These are the activations of a small neural network, seen along a few directions. Each row is one input.
In each table, some parts of the input vary, and every possible input appears once, in random order.
Descriptions start from the smaller parts, as in this example, which fits no table here: values(2) and (point or line(11) or (ring(5) and line(6))).
Shared parts are said once, and a part with two or three values counts as separate values.
In the rows, 128 means zero.

Other details of the inputs vary at random and push rows far along two fixed directions, the same in every table; ignore that.

A family of inputs:
R1: [ 78 156 178  94 156 170  41  31 137  82  79]
R2: [124 136 146  93  83 149 115 156 145 123 188]
R3: [ 63 148 194 122 170 190  62  15  91  77  13]
R4: [142 105 101 208 147  89 158 119 115 163 114]
R5: [121 104 116 173 129 102 155  92 118 205 134]
R6: [167 129 126  85 113 133 122 199 116  92 126]
R7: [180  92 150  76 122 143 127 151 113 106 158]
R8: [143 168 142  78 107 137 130 186 132  96 153]
R9: [132 135 114 106  88 123  99 201 158  98 184]
R10: [ 90 119 121 177 138  94 169 118 103 194 134]
R11: [ 21 141 179 161 157 195  55  17  85  60  14]
R12: [ 32 178 171 122 179 146  40  47 124  62  51]
R13: [146 124 103 176 173  74 163 129  96 162  98]
R14: [178 141 137  65  96 136 137 177 174  92 165]
R15: [144 136 150  76 114 155 142 166  92 105 127]
R16: [113 117 102 198 144  91 171 130  89 161 118]
R17: [166 134  92 140 138 107 179  85 105 179  88]
R18: [ 61 129 154 153 140 173  41  81 114  44  39]
R19: [137 161  99 200 123 105 158 112 141 176 116]
R20: [156 176 109 169 149  95 164 110 136 178 103]
R21: [143 151 155  63 108 139 121 155 139 127 176]
R22: [109 145 125 105  91 129 109 185 143 100 179]
R23: [124 153  92 194 131  87 144 111 145 181 129]
R24: [124 142  82 168 118  95 154  78 145 188 138]
R25: [ 93 164 186  97 148 189  54  32 133  74  66]
R26: [132 151  97 187 118 106 174  95 152 174 117]
R27: [141 119  91 185 119 110 179 104 124 169  96]
R28: [127 154  59 180 172 151 161 113 143 188 132]
R29: [142 112 143  95 136 120 129 182 104  85 141]
R30: [144  93  90 182 135  97 168  86 114 169 123]
R31: [122 126 140 146 156  91 169 102 108 208 123]
R32: [179  97 141  99 134 118 119 184 133  86 148]
R33: [120  98  96 171 131  85 157  89 137 191 130]
R34: [108 171 114 179 117 122 181 107 107 185 129]
R35: [159 134 100 155 144  99 185 102 118 170  82]
R36: [150 151 123  77 115 112 105 196 151 101 169]
R37: [122 129 108 167 168  63 151 132 119 184 106]
R38: [ 77  84 167 141 150 161  55  65 145  31  73]
R39: [145 126 132  87  76 151 107 152 151 121 193]
R40: [142 180 132 146 137 118 182  91 111 199 117]
R41: [187  84 130  65 117 126 131 162 134  90 165]
R42: [177  85 138  83 126 119 136 173 146  82 153]
R43: [ 66 155 159 139 127 171  40  96 148  43  81]
R44: [165 158 131  79 105 130 119 201 148  94 159]
R45: [107 136 118 159 164  69 165 131 105 185 112]
R46: [ 87 110 181 108 168 137  40 100 152  59  80]
R47: [136 121  84  85 136 175 100 192 174 107 203]
R48: [144 119 121  93  81 129 116 175 183  97 189]
R49: [164 145 103 167 150  98 168 119 106 173  80]
R50: [139 118 126 145 154  92 161  90 113 208 122]
R51: [139  88 155 112 103 152 128 157 113 104 166]
R52: [168  87 135  50 106 114 122 175 159 111 181]
R53: [123 164 122 177 111 128 176  94 117 196 129]
R54: [161  78 140 105  97 153 120 153 119 103 172]
R55: [161 133 139  89  66 171 121 156 147 113 182]
R56: [ 66 122 171 142 136 203  48  17 104  68  35]
R57: [ 89 122 108 188 140  79 159 132 111 183 125]
R58: [124 112 162  71 125 123 129 181 121 117 167]
R59: [123  91 160  94  94 139 119 172 137 125 183]
R60: [183 119 142  65 100 163 132 152 110 115 137]
R61: [107 174 100 190 119 107 171 122 114 174 120]
R62: [ 68  84 171 116 134 149  49  93 171  51 101]
R63: [ 85 158 167 111 163 146  35  76 158  58  77]
R64: [134 158 105 157 146 101 181 130  78 172  83]
R65: [145  86 136 110  99 117 104 202 163 103 179]
R66: [145 130  93 198 125 109 162 121 113 171  95]
R67: [126 123 127 114  88 151 126 187 108  90 135]
R68: [104 115  99 196 144  73 146 134 125 182 120]
R69: [162 134 129  64 107 118 123 172 178 100 175]
R70: [188 140 129  47  87 143 133 166 163 101 177]
R71: [123  95 147 117 111 146 131 167 102  93 161]
R72: [172 133 121  46  97 125 119 161 166 108 187]
R73: [159  89 143  68 116 108 127 186 170 103 169]
R74: [ 94 164 107 174 126 104 166 107 112 191 143]
R75: [169 124 120  77  60 154 126 170 168  96 192]
R76: [142 114 147 102  80 172 133 158 110 112 144]
R77: [133 128 125 158 167  96 186 114  75 174 113]
R78: [ 57 116 125 137 195 227  37  58 129  51  44]
R79: [132  95  60 189 195 135 162 121 118 174 128]
R80: [127 187 124 148 143 112 186 105 101 188 116]
R81: [146  88 124 125 108 124 112 200 127  80 162]
R82: [ 66 119 202 127 187 170  59  25  96  66  43]
R83: [147 119  83 171 112 117 173  87 111 177 103]
R84: [133  74  98  87 145 165 105 207 167 109 197]
R85: [113 179 117 143 152  94 171 105 106 194 130]
Each input here is: ring(5) and (point or (values(2) and ring(8))).
Changing only the ring(5) part turns R29 into R64. The same change can be made to R16. Which row results?
Answer: R67
Changing only the ring(5) part turns R81 into R18. The same change can be made to R7. Which row results?
Answer: R60
Changing only the ring(5) part turns R56 into R54. The same change can be made to R27. Which row results?
Answer: R38
Which other rows does R70 become when the values(2) part takes its other values? List them by row number.
Answer: R75
Which other rows does R66 become when the ring(5) part takes its other values? List them by row number.
Answer: R4, R19, R23, R65

A family of inputs:
R86: [158 100 176  53  74 149 142 184  91  94 160]
R87: [ 97 163 158 144 130 150  93  68 132 100  84]
R88: [147 158 106 155 147  96 193 125 115 212 142]
R89: [ 79 112 143 160 141 124  76  89 141  97  80]
R90: [152 149  68 183 118 110 192 117 110 193 123]
R91: [138 127  81 182 151  64 188 152 111 194 124]
R92: [141  97 132  87 107 113 107 213 142  77 181]
R93: [ 74 131 131 132 159 160  93  76 127 107  92]
R94: [183 128 149  63  93 161 120 173 144  93 178]
R95: [140 170  99 151 133  77 200 131 112 202 124]
R96: [143 143 150  82  80 146 104 193 145 101 194]
R97: [ 92 123 131 139 138 162  92  56 140 103  92]
R98: [152 153  68 178 130 112 191 124 103 199 119]
R99: [158 101 133  98  85 143 118 201 156  74 177]
R100: [ 73 120 145 171 139 143  83  91 144  97  88]
R101: [182 127 146  40 103 147 125 171 139  95 163]
R102: [174  99 180  47  60 168 138 224  95  87 198]
R103: [136 157  71 176 135 104 191 134 105 208 119]
R104: [ 77 106 160 142 128 172 110  78  72 103  79]
R105: [137 114  90 182 156  78 189 136 121 199 153]
R106: [ 76 159 156 130 134 130  84  72 129 109  91]
R107: [106 122 136 146 163 134  84  91 117  86  64]
R108: [138 106 124  70 100 152 115 185 146  94 197]
R109: [ 92 173 158 133 152 153  90  89 117 108  75]
R110: [138 176 102 170 136  92 193 136 109 205 133]
R111: [ 63 142 129 154 131 154  77  80 129 106 101]
R112: [ 85 105 142 136 179 125  85  88 128  97  82]
R113: [ 96 114 139 155 146 124  84  81 135  86  74]
R114: [115 153 158 124 161 163  93  65 119 110  82]
R115: [ 90 125 139 143 168 128  82 102 119  93  64]
R116: [109 161 151 124 134 141 101  64 123  94  68]
R117: [102 130 128 130 156 172  92  67 121 105  82]
R118: [106 118 136 153 151 131  85  84 123  82  67]
R119: [ 85 140 128 151 125 159  92  70 134  95  84]
R120: [137 111  88 190 144  83 179 131 126 209 157]
R121: [140  96 118 190 129 100 207 137  65 196 123]
R122: [145 107  91 187 132  90 184 132 139 206 149]
R123: [106 140 158 114 140 137  99  47 140 106  81]
R124: [166 171 100 174 122 102 191 117 109 196 125]
R125: [ 88 148 158 107 161 136 100  68 128 109  81]
R126: [166  84 136  86  98 146 119 187 162  83 184]
R127: [109 164 151 118 146 144  99  71 116  98  64]
R128: [158  96 136  76 122 150 116 204 145  91 171]
R129: [ 96 114 134 119 116 166  88  99 152 105 125]
R130: [132 128  75 173 127 101 178 118 123 215 159]
R131: [ 98 108 142 131 180 130  82  88 124 102  71]
R132: [ 66 149 128 144 146 157  93  90 122  98  85]
R133: [ 99 130 139 157 161 153  91  94 120  86  71]
R134: [ 84 141 158 118 146 133  84  58 133 118  97]
R135: [149 140 152  82  70 151 112 190 157 101 183]
R136: [182  84 130  67 119 138 111 193 141  83 165]
R137: [183 128 154  32  94 161 118 221 146  95 199]
R138: [127 132  87 198 145  74 189 146 116 192 143]
R139: [122  90 143 119 140 130  87 102 147  85 109]
R140: [166 149 106 161 126  98 192 106 127 208 142]
R141: [ 99 127 138 164 149 150  93  86 127  82  75]
R142: [ 91 138 161 118 136 138  92  54 145 118  86]
R143: [142 147 152  76  92 141 115 196 140  92 189]
R144: [151 124 151  47 103 128 121 175 146  98 185]
R145: [176 148 100 140 129  90 197 101 118 200 125]
R146: [159 157 103 124 108  74 196 169 121 186 171]
R147: [166 130 149  38 109 141 123 180 141 103 162]
R148: [161 131  72 168 129 114 191 107 117 200 133]
R149: [142  94 131  92  94 119  96 210 148  86 186]
R150: [107 110 141 152 162 153  93  72 132  91  83]
R151: [101 126 143 130 148 150  91 138 129  82  98]
R152: [107 114 142 145 174 156  92  80 125  96  79]
R153: [159 162  99 157 112  79 198 111 123 198 124]
R154: [138 110 133  94 108 141 119 218 144  78 174]
R155: [ 78 114 145 147 177 144  93  90 131  97  89]
R156: [159 147 146  50  96 138 123 195 136  94 156]
R157: [137 117 122  89  65 160 111 194 158  95 184]
R158: [165 145 110 130 123  93 188 160 124 197 187]
R159: [174 149 146  70  93 161 118 193 132  89 166]
R160: [ 83 147 162 136 148 149  78  64 132 121 108]
R161: [122 150  74 181 127  92 188 133 112 199 146]
R162: [153  98  89 173 133  71 177 133 137 205 144]
R163: [153 146 109 161 119 100 183 118 134 217 152]
R164: [145 139  75 161 146 108 190 123 111 215 129]
R165: [176 105  83 170 146  78 186 122 119 192 127]
R166: [150  76 133  80 106 122  97 195 153  95 193]
R167: [ 87  83 171 146 146 138 102  89  74  95  68]
R168: [170 127 149  39  50 140 121 220 165  88 202]
R169: [135 103 134 104  91 138 103 211 151  86 193]
R170: [145 104  87 169 157  60 182 137 119 198 148]
Changing only one part turns R92 into R161. The same change can be made to R162. Which row results?
Answer: R129
Changing only one part turns R156 into R115. The same change can be made to R144. Which row results?
Answer: R170
Changing only one part turns R90 into R141. The same change can be made to R111. Which row results?
Answer: R169
Describe the family of inputs behind these rows.
Answer: line(5) and (point or (values(2) and ring(8)))
Which other rows does R125 become when the line(5) part takes its other values? List them by row number.
Answer: R88, R93, R112, R155
Which other rows does R150 become when the ring(8) part takes its other values? List them by row number.
Answer: R105, R120, R122, R126, R128, R152, R155
Which other rows does R134 become when the line(5) part takes its other values? List them by row number.
Answer: R120, R130, R160, R166

A family of inputs:
R171: [ 94 111 127 139 154 133 103  77 148  91 100]
R172: [145 137 116 135 127 109 181  96 126 166 126]
R173: [ 91 110 135 125 172 125  98  97 129 103  82]
R174: [142 118  98 139 103 111 169 186 140 132 173]
R175: [146 140 112 143 120 108 171  95 111 165 131]
R176: [ 97 141 153 118 143 136 102  87  88 110  84]
R177: [112 105 162 123 112 134  93 154 141  76 130]
R178: [161 132 132  94 119 160 123 132 141 110 125]
R179: [105 102 132 160 143 152  89  96 107  97  90]
R180: [116 162 130 136 139 164  96  88 124 108  81]
R181: [191  92  92 114 110 125 162 197 150 141 175]
R182: [136 121 129 119 128 111  94 152 156 102 142]
R183: [134 112 115 179 128  83 144 129 111 164 131]
R184: [150  88 129  65  96 149 109 200 170  99 201]
R185: [111 115 133 140 128 164  96 146 137  82 109]
R186: [127 167 106 135 119 125 149 123 128 182 145]
R187: [165 160  94 144 135 125 157 116 123 171 119]
R188: [115 139 153 103  97 159 125 139 127 123 150]
R189: [118 116 102 177 128 104 176 122 117 151 131]
R190: [138 145 110 151 114 108 170 102  99 161 134]
R191: [ 83 130 126 136 165 127  88 111 119 101  85]
R192: [175 125 122  86 106 109 168 177 105 157 163]
R193: [163 102 121  46 109 130 106 233 147  76 191]
R194: [126 149 126 140 131 108 178 127  93 169 111]
R195: [130 137 142  84 114 152 118 125 150 128 150]
R196: [104 130 102 175 131 114 154 138 131 180 138]
R197: [112  97 133 154 150 152  90  89 119 101  86]
R198: [ 90 149 152 135 125 149 121  76 117  96  95]
R199: [129 118 109 112 113 132 115 164 149  88 161]
R200: [125 108 105 158 144  90 156 137  88 164 123]
R201: [ 84 101 141 145 146 145  82  81 127 121 109]
R202: [115 134  88 167 136 110 143 131 132 182 142]
R203: [149 152 178 110 167 153 127 145 123 107 168]
R204: [114 165 117 152 118 125 164 122 124 187 135]
R205: [136 104 137 119 128 112 107 144 160 107 136]
R206: [ 84 161 152 124 146 141 111 103 110 109  77]
R207: [122  97 124 125 111 130 116 141 120  89 154]
R208: [146 151 155  76 107 135  86 147 156  84 145]
R209: [138  92 149 116 124 115 109 146 154 106 136]
R210: [101 131 136 147 140 121  77 117 146  97 103]
R211: [132 132 169 105 114 133  91 109 131 101 116]
R212: [105 169 152 131 133 131  86  90 138 107  90]
R213: [130 125 152  85 112 153 122 125 143 131 148]
R214: [161 122 138 104 110 158 118 131 118 113 128]
R215: [138  94 145 123 117 115 100 147 138 105 142]
R216: [152 152 125 141 130  92 161 107 140 176 119]
R217: [136 154 137 160 115  99 167 119 117 170 117]
R218: [103 146 149 103 159 136 109  80 122 113  78]
R219: [ 92  98 146 125 170 127 103  97 122 105  80]
R220: [107 144 166 134 125 129  90  83 112 107  94]
R221: [143 112 142 105  92 125 110 213 158  88 171]
R222: [158 140 110 155 119 127 161 116  93 169 119]
R223: [127 145 118 147 115 120 154 107 101 188 141]
R224: [ 83  99 146 137 153 146  92  81 143 121 105]
R225: [166 132 115 140 132 129 172 111 120 174 111]
R226: [122 153 137 107 101 146 133 141 137  97 141]
R227: [134 102 101 158 141  98 173 111 133 159 132]
R228: [145 135 124 121 144 101 177 116 109 178 110]
R229: [155 111 165 106 161 148 115 194 136  86 197]
R230: [ 77 113 147 143 156 132 107 111 105  98  83]
R231: [158 143 116 150 110 135 178 139 107 163 126]
R232: [157 143 136  43  96 145 114 207 134  87 170]
R233: [ 97 167 132 127 134 145 103  76 131  98  98]
R234: [141 148 136 114 106 165 125 153 130 105 124]
R235: [ 94 101 133 147 145 133  98  77 125  93 103]
R236: [153 125  81 167 147 113 150 132 130 163 123]
R237: [ 99 120 128 114 139 147  76 122 151 103 139]
R238: [142 164 104 123 147  98 161 121 113 173 118]
R239: [130 156 156 112 101 131 117 153 143 108 132]
R240: [168 132 139 116 111 100 161 139 140 162 142]
R241: [ 92 163 139 117 144 152  88  72 138 126 107]
R242: [154  97 101 163 144 118 164 126 127 166 117]
R243: [166 104 114  87  96 160 101 216 151  76 174]
R244: [133 102 106 151 150  90 157 132 100 168 119]
R245: [133 130  81 162 144  93 158 117 136 155 139]
R246: [109 117 132 114 131 129 118 177 125  99 128]
R247: [164 142 107 109 112 113 178 131 141 152 157]
R248: [140 154 123  90 115 137 121 124 144 100 147]
R249: [163 101 105 147 106 130 168 187 122 140 156]
R250: [107 117 111 175 128 116 159 128 119 179 138]
R251: [ 94 137 155 123 133 155  93  66 120 130 104]
R252: [117 110 104 171 128 109 145 122 107 181 146]
Changing only one part turns R193 into R238. The same change can be made to R200. Which row results?
Answer: R176
Changing only one part turns R204 into R196. The same change can be made to R218. Which row results?
Answer: R173
Describe the family of inputs behind these rows.
Answer: values(2) and (point or (values(5) and ring(8)))
Which other rows does R214 become when the values(2) part takes its other values? List them by row number.
Answer: R197
Which other rows does R187 become when the values(2) part takes its other values? List them by row number.
Answer: R236
Start at R250 and move only the ring(8) part, one step at a time. The first step leads to R196. Which rows follow, in order?
Answer: R202, R237, R184, R224, R201, R252
Which other rows does R240 become when the values(5) part takes its other values? List them by row number.
Answer: R172, R213, R225, R228
